Each row below holds a small network's activations on one input, seen along a few directions.
Each table varies a few parts of the input and shows all the possible inputs, shuffled.
Descriptions start from the smaller parts, as in this example, which fits no table here: values(3) and (point or ring(9) or (line(4) and ring(5))).
Shared parts are said once, and a part with two or three values counts as separate values.

Other details of the inputs shift rows strongly along two fixed directions, in all tables alike. That doesn't count.

Table:
x1: [-0.73  0.60 -0.61 -0.44 -0.01 -2.52  0.05 -1.79  1.42  0.31 -2.96 -1.05]
x2: [ 0.11 -0.28  1.41 -0.44 -0.98 -2.20  1.54 -1.99  0.26  0.61  2.20  0.50]
x3: [-0.35  0.89  1.58 -0.64 -0.26 -1.82  0.76 -1.75  2.10  0.43 -0.59 -1.42]
x4: [-1.04  1.80 -2.72 -0.29  5.36  4.78  7.47  2.49 -1.25  0.55 -1.24  1.09]
x5: [ 0.49 -3.55  0.37 -0.50 -1.07 -0.54 -0.53 -0.64  0.94  0.07 -1.02  1.29]
x6: [ 0.87 -2.20  0.69 -0.10 -1.72  0.82 -0.61 -1.59  1.26  0.47 -1.89  1.10]
x7: [ 1.86  3.74 -1.12  2.63 -1.00  0.67 -4.58  1.82 -4.79 -5.15  1.05 -2.80]
x8: [ 0.28  0.41  0.11  0.62 -1.70  1.10 -7.87  2.98 -3.46 -1.36  2.46 -1.46]
x9: [ 0.15  0.06  2.00  0.54 -0.83 -1.61  1.70 -1.85  0.74  0.92  1.91 -0.15]
x10: [ 0.26 -3.12  1.41  0.85 -1.33 -0.27  0.00  0.57  1.42  1.09 -0.82  0.43]
x11: [-0.53  0.71  1.39 -0.86 -0.79 -2.46  1.02 -0.84  1.97  1.12  0.22 -1.36]
x12: [ 0.47  0.03  1.56 -0.09 -0.12 -1.12  1.12 -3.57  0.61 -0.38  1.04  0.29]
x13: [ 1.53  0.26  0.18  1.07 -0.79 -2.36  1.88 -0.44  0.53 -0.48  0.81  1.72]
x14: [ 1.24 -2.27  1.32 -0.27 -0.47  0.11 -0.91 -1.44  0.71  0.83 -2.00  1.16]
x15: [ 2.10  0.38 -0.21  1.10 -1.49 -2.46  3.19  0.49 -1.28 -0.92 -0.99  0.28]
x16: [ 0.72 -2.51  0.14 -0.88 -2.13  0.11 -0.50 -1.05  0.86  0.74 -1.15  1.55]
x17: [-1.81  1.43 -2.54 -0.56  5.62  4.30  6.58  2.44  0.49  1.79  1.39  2.62]
x18: [ 0.57 -3.15  0.94  0.21 -0.65  0.21 -0.56 -1.13  1.29 -0.19 -1.75  0.88]
x19: [-3.27  1.37 -2.78 -1.30  5.22  8.00 -2.17  5.78 -3.18  1.41  2.81 -0.18]
x20: [-1.02  0.63 -0.11  0.23 -0.78 -3.05  0.54 -0.12  1.58  1.63 -1.99 -1.50]
x21: [ 0.19 -3.48  0.76 -0.13 -1.47 -0.84 -0.14  0.45  0.97  0.82 -0.54  1.08]
x22: [-0.81  0.24 -1.17 -1.19 -0.44 -3.26  0.11 -1.27  1.06  0.58 -2.21 -0.64]
x23: [-1.10  1.19 -3.99 -2.02  5.33  4.00  7.57  2.23 -1.78  0.34 -0.67  2.07]
x24: [ 0.56 -2.16  1.14  0.55 -2.42  0.34 -0.04  0.12  1.40  1.78 -0.97  0.67]
x25: [-1.86  4.29 -3.96  0.47  4.77  6.23  1.35  6.04 -4.80 -1.52  2.56 -1.35]
x26: [ 0.40 -2.96  1.59  1.04 -0.84  0.35 -0.26 -0.35  1.57  0.45 -1.66  0.40]
x27: [-0.18  2.68 -0.01  0.34 -0.90  0.15 -6.09 -0.20 -3.56 -3.32  5.01 -2.12]
x28: [-0.30  0.33  0.37 -2.25 -0.50 -2.72  0.54 -2.01  1.47  0.06  0.03 -0.52]
x29: [-0.19  0.66  0.90 -1.48 -0.07 -1.94  0.47 -2.53  1.81 -0.19 -0.69 -0.93]
x30: [ 1.12 -2.62  0.73 -1.00 -0.88 -0.64 -0.89 -0.93  0.37  1.11 -1.26  1.55]
x31: [-0.88  0.81  0.04  0.42 -0.21 -2.39  0.33 -1.00  1.70  0.95 -2.86 -1.53]
x32: [ 0.32  0.26  2.18  0.74 -0.28 -0.97  1.45 -2.75  0.88  0.24  1.11 -0.21]
x33: [-1.07  0.28 -0.72 -0.75 -0.92 -3.63  0.40 -0.24  1.07  1.30 -1.75 -0.85]
x34: [-0.10  0.43 -0.54  0.74 -2.88  1.78 -7.32  2.78 -2.80 -1.58  2.49 -1.44]
x35: [ 0.75 -2.01  1.28  0.76 -1.88  0.98 -0.31 -0.76  1.56  1.10 -1.83  0.58]
x36: [ 0.42  1.01  0.87  1.82 -1.04  2.36 -8.15  2.24 -2.93 -1.73  1.44 -2.20]
x37: [ 1.14  3.80 -0.11  3.44 -0.43  0.94 -5.54  1.65 -2.67 -4.01  2.97 -1.80]
x38: [-1.53  1.38 -2.95 -1.21  6.29  4.69  6.03  0.62  0.44  0.55  0.46  3.08]
x39: [-0.60  0.38  0.80 -1.85 -0.96 -3.05  0.86 -0.97  1.46  0.80  0.49 -0.70]
x40: [ 1.80  0.23 -0.21  0.67 -0.35 -2.06  1.51 -1.53  0.54 -1.20  0.40  1.91]
Description of these inputs: ring(5) and (values(3) or line(5)).
Changing only the ring(5) part turns x21 into x18. The same change can be made to x13. Which row results?
Answer: x38
Change only the line(5) part in x15. List by row number the other rows that result.
Answer: x2, x13, x33, x39
Change only the values(3) part in x18. List by row number the other rows that result.
Answer: x6, x14
Change only the values(3) part in x36. List by row number the other rows that result.
Answer: x26, x35

Table:
x41: [ 3.33 -1.14  2.77 -0.11 -6.87 -6.05 -0.87 -5.13 -0.15 -0.74 -0.79 -1.62]
x42: [ 4.84  0.63  2.51  1.46 -5.55 -7.53 -1.42 -2.29  1.57 -0.21 -1.46  0.04]
x43: [-0.31  0.57  0.20  1.36  1.31  0.64 -0.11  2.89 -1.54 -2.43  1.48 -2.79]
x44: [-0.69  2.12  0.15 -0.35 -0.80  1.92 -0.52  0.12 -2.51  0.32  2.80 -2.58]
x45: [-3.29 -1.90 -1.46 -3.73  4.88  2.06  6.38 -1.95  3.79  2.98 -0.48  2.60]
x46: [ 2.61 -5.26  2.78 -0.13 -1.91 -3.82  7.01 -5.86  5.26  2.13 -3.76  4.73]
x47: [ 0.19  2.35 -3.35  0.02  0.00  0.95 -1.12  1.85 -1.16 -2.21  0.56 -1.19]
x48: [-0.71 -0.56 -1.43  0.36  0.94  2.91 -3.49  0.25 -0.66 -1.33  1.55  0.50]
x49: [-1.73 -0.51 -1.27 -4.13  3.42  3.42  8.44 -2.88  0.98  3.09 -1.00  1.51]
x50: [-2.14  0.80 -0.03  0.07  0.73  0.64 -2.65  1.10  0.29  0.18  3.40 -1.56]
x51: [ 1.42 -1.73  3.24 -0.02 -4.96 -6.53 -4.01 -4.25  3.37 -0.01 -2.94 -1.71]
x52: [ 0.65 -2.00  2.71  1.21 -2.36 -5.86  9.49 -3.88  5.54  3.39 -4.96  3.34]
x53: [-0.59 -1.97 -1.50 -3.04  4.06  3.37  7.96  0.04  0.82  2.31 -0.64  4.87]
x54: [-0.76 -0.40 -0.52  0.00 -1.30  1.75 -2.35  2.81 -2.34  0.22 -0.36 -0.91]
x55: [ 4.01 -0.02  2.22  3.68 -6.36 -6.19 -0.47 -2.29  2.56 -0.97 -1.76 -1.77]
x56: [-0.38  2.19 -1.94  1.10  2.54  0.06 -1.91 -0.45 -2.87 -1.44  0.21 -1.08]
x57: [-0.70  2.14  0.61 -1.33  1.58  0.73 -2.06 -0.24 -1.51 -2.15  2.25 -0.58]
x58: [-0.88  0.10  0.23  0.86 -0.66  2.74 -2.23  2.61 -1.89  0.50 -0.14 -1.34]
x59: [ 2.93 -3.25  2.85  1.08 -6.80 -5.30 -2.56 -2.70  0.52 -0.60 -3.77 -0.46]
x60: [-0.25  1.15 -1.38 -2.00  4.82  1.85  8.53  0.55  2.72  4.40 -1.31  3.05]
x61: [-0.80 -0.30 -0.68  1.50  0.50  2.69 -2.75  1.88 -0.63  0.19  2.64  0.09]
x62: [-0.20 -0.06  0.19  0.58  0.20  2.66 -2.89  3.20 -1.51  0.82 -0.32 -0.99]
x63: [-0.32 -0.39 -0.05  1.03  0.06  2.22 -3.07  2.28 -0.84  0.58  1.07 -0.60]
x64: [ 1.89  0.83  3.57  3.76 -5.59 -6.38 -1.10 -3.70  2.15 -1.73 -2.75 -0.55]
x65: [-0.52  1.68 -0.70 -1.25 -1.23  1.15 -0.63  0.52 -3.05 -0.01  2.69 -2.13]
x66: [ 3.32 -0.51  2.90  4.17 -4.21 -7.79 -1.07 -3.54  0.24  0.12 -1.71 -1.24]
x67: [ 2.40 -5.35  2.00 -0.88 -1.15 -6.22  9.16 -3.79  4.27  0.72 -4.95  1.81]
x68: [-2.46  0.85 -0.97 -1.74  0.26 -0.01 -3.47  2.40 -0.14  1.07  0.99 -1.92]
x69: [-0.17 -0.52 -1.23 -1.12  0.10  2.13 -3.44  2.51 -2.14 -0.37 -1.01 -0.21]
x70: [-1.23 -3.03 -1.20 -2.85  3.15  2.74  6.49  2.01  1.57  4.70 -3.30  3.08]
x71: [-0.13  0.07 -0.51  0.61  0.66 -0.43 -0.22  3.10 -2.08 -2.77  1.27 -2.35]
x72: [ 0.94  3.31 -2.12 -1.02  1.09  0.33 -2.05  1.57 -1.63 -1.23  1.05 -0.05]
x73: [-0.20 -0.94 -1.47 -0.63 -0.01  1.64 -3.54  1.59 -1.44 -0.58  0.34  0.17]
x74: [-2.92  0.66 -1.95 -1.72  3.98  1.61  8.18 -0.94  2.41  1.65 -3.07  3.33]
x75: [-2.12  1.00  0.14 -0.08  1.35  1.24 -3.09 -0.16  0.58 -0.62  2.79 -1.61]
x76: [-2.06  0.29 -1.42 -1.60  0.59  0.03 -3.10  0.35 -0.30 -0.96  2.65 -0.76]
x77: [ 1.02  3.64 -1.42 -0.56  1.46  1.04 -2.27  0.47 -1.03 -1.56  0.60 -0.35]
x78: [-0.19  0.71  0.27  1.41  1.96  1.23 -0.73  1.80 -1.37 -3.34  0.88 -2.94]
x79: [-2.06  2.84 -1.61  0.92 -0.27 -0.15 -0.25  2.49 -1.57 -1.11  0.74 -0.04]
x80: [ 0.45  2.81 -1.54  1.80  0.13  1.60 -1.02  0.96  0.02 -1.82  0.36 -2.04]
x81: [-0.21 -0.58 -0.83 -0.09  0.63  2.54 -3.83  0.77 -0.92 -0.96  0.05 -0.17]
x82: [-0.27  1.64 -2.43  0.64  1.71 -1.04 -1.49  0.24 -3.20 -1.03  0.33 -0.62]
x83: [-1.68 -2.86 -0.90 -0.96  4.18  3.86  6.18 -1.08  3.37  3.50 -0.95  3.60]
x84: [ 0.77  0.88 -0.07  0.14  0.88  2.91 -2.01  0.43 -2.14 -2.22  1.74  0.86]
x85: [-0.53 -0.99 -1.85 -0.02 -0.02  1.66 -3.34  0.86 -1.07 -1.02  1.77  0.82]
x86: [ 3.70 -2.54  4.18  3.55 -6.01 -5.19 -1.71 -2.95  1.85 -0.44  0.04  0.72]
x87: [-0.73  1.89  0.42 -1.13  0.74 -0.24 -1.29  1.76 -1.96 -0.95  3.23 -0.54]
x88: [-0.74 -0.69 -1.60  0.55  0.09  1.97 -2.84  2.22 -1.18 -0.11  2.53  0.57]
x89: [-1.87  2.93 -2.05  0.31 -0.09 -0.07 -1.36  1.56 -1.81 -2.23  0.24 -0.01]
x90: [-0.29 -0.82 -0.99  0.09 -0.34  1.51 -3.13  2.65 -1.40  0.28  0.97 -0.15]
x91: [-0.27 -0.07 -1.52 -0.11  0.40  2.18 -2.41  1.28 -2.00 -1.71  2.42  1.28]
x92: [-0.24 -0.05 -0.93  0.66 -0.11  1.83 -1.96  2.16 -1.85 -0.84  2.98  0.96]
x93: [ 0.18 -4.54  1.99 -3.07 -2.11 -6.25  5.67 -4.71  6.20  4.39 -5.36  2.20]
x94: [-1.55 -2.64 -0.61 -1.68  4.34  4.09  5.91 -0.18  2.85  3.84 -2.24  2.89]
x95: [-0.54  2.45 -1.07  2.08  2.58  0.43 -1.38 -0.19 -2.45 -0.64  0.44 -1.39]
x96: [-0.56  1.96 -2.17  1.24  1.72 -0.81 -1.16  1.58 -3.44 -0.24  1.21 -0.99]
x97: [ 4.85  1.14  3.54  2.40 -4.53 -6.22 -1.82 -3.85  2.44 -0.69 -1.96 -0.50]
x98: [-0.53 -1.78 -1.00 -2.27  3.65  3.26  8.28  1.11  0.82  3.14  0.06  4.46]
x99: [-0.80  2.27  1.32 -0.19  1.15  0.48 -1.23  1.41 -1.42 -0.67  3.35 -1.05]
x100: [-2.36  1.16  0.07 -0.70  0.50  0.52 -3.42  1.98  0.45  1.35  0.97 -2.41]
x101: [-2.40  1.40  0.17 -0.87  1.12  1.22 -3.89  0.71  0.73  0.59  0.34 -2.42]
x102: [ 0.28  2.61 -2.62  0.62  0.48  1.62 -1.45  0.88 -0.58 -2.57  0.14 -1.56]
x103: [-0.23  0.59  0.11  1.47  0.95  3.27 -2.34  0.66 -1.04 -1.34  2.42  0.48]
x104: [-0.05  0.29 -0.46  0.40  1.72  0.66 -1.13  1.30 -1.62 -4.03  0.45 -2.48]
x105: [ 0.03 -0.30 -0.44 -0.50  0.58  2.72 -3.72  1.50 -1.46 -0.67 -1.45 -0.65]
x106: [-0.72 -0.17 -0.46 -0.22 -0.25  2.86 -3.01  0.96 -1.91 -1.02 -1.25 -0.98]
x107: [-0.55  2.30  0.36 -0.42 -0.23  2.49 -1.03 -1.08 -2.23 -0.52  2.17 -2.65]
x108: [-0.36 -1.30  0.27 -1.30  4.27  4.22  7.74 -0.69  1.72  2.54 -0.64  3.93]
x109: [ 0.02  0.04  0.48  0.54  0.62  3.06 -3.42  1.83 -1.08  0.04 -1.10 -1.12]
x110: [-1.12 -0.21 -3.57 -1.94  3.42  1.92  9.56  1.36  2.64  3.13 -1.77  2.40]
x111: [-0.44 -1.45  0.09 -1.17  3.63  3.66  8.15  0.59  1.35  3.29  0.09  3.89]
x112: [ 3.09 -0.36  5.53  1.55 -4.37 -6.39 -1.50 -4.50  1.89 -1.36 -0.24 -0.87]
x113: [ 1.67 -2.33  3.07  0.95 -5.74 -7.47 -2.49 -3.17  2.74  0.03  0.35 -0.75]
x114: [ 3.09 -0.99  3.96  0.00 -5.13 -7.49 -1.61 -3.95  0.94 -1.74 -0.35 -0.02]
x115: [-0.81  0.22  0.45  0.77 -0.18  3.19 -2.73  1.27 -1.53 -0.31 -0.83 -1.48]
Changing only one part turns x76 into x50. The same change can be made to x72. Which row results?
Answer: x60
Changing only one part turns x102 into x55. The same change can be made to x74. Which row results?
Answer: x52
What is each input in this table made of?
Answer: ring(5) and (line(4) or values(5) or line(6))
Change only the values(5) part in x96. List by row number the other rows that result.
Answer: x42, x71, x79, x110
Change only the values(5) part in x89. List by row number the other rows that result.
Answer: x47, x67, x72, x82
Change only the line(4) part in x114. List by row number the other rows that result.
Answer: x41, x76, x93
Start at x57 and move only the ring(5) part, one step at a time. The first step leads to x114. Which rows follow, in order?
Answer: x87, x99, x112
Change only the line(4) part in x68. List by row number the other rows that result.
Answer: x65, x87, x113
Change only the line(6) part in x84. List by row number the other rows that result.
Answer: x46, x48, x81, x105, x106
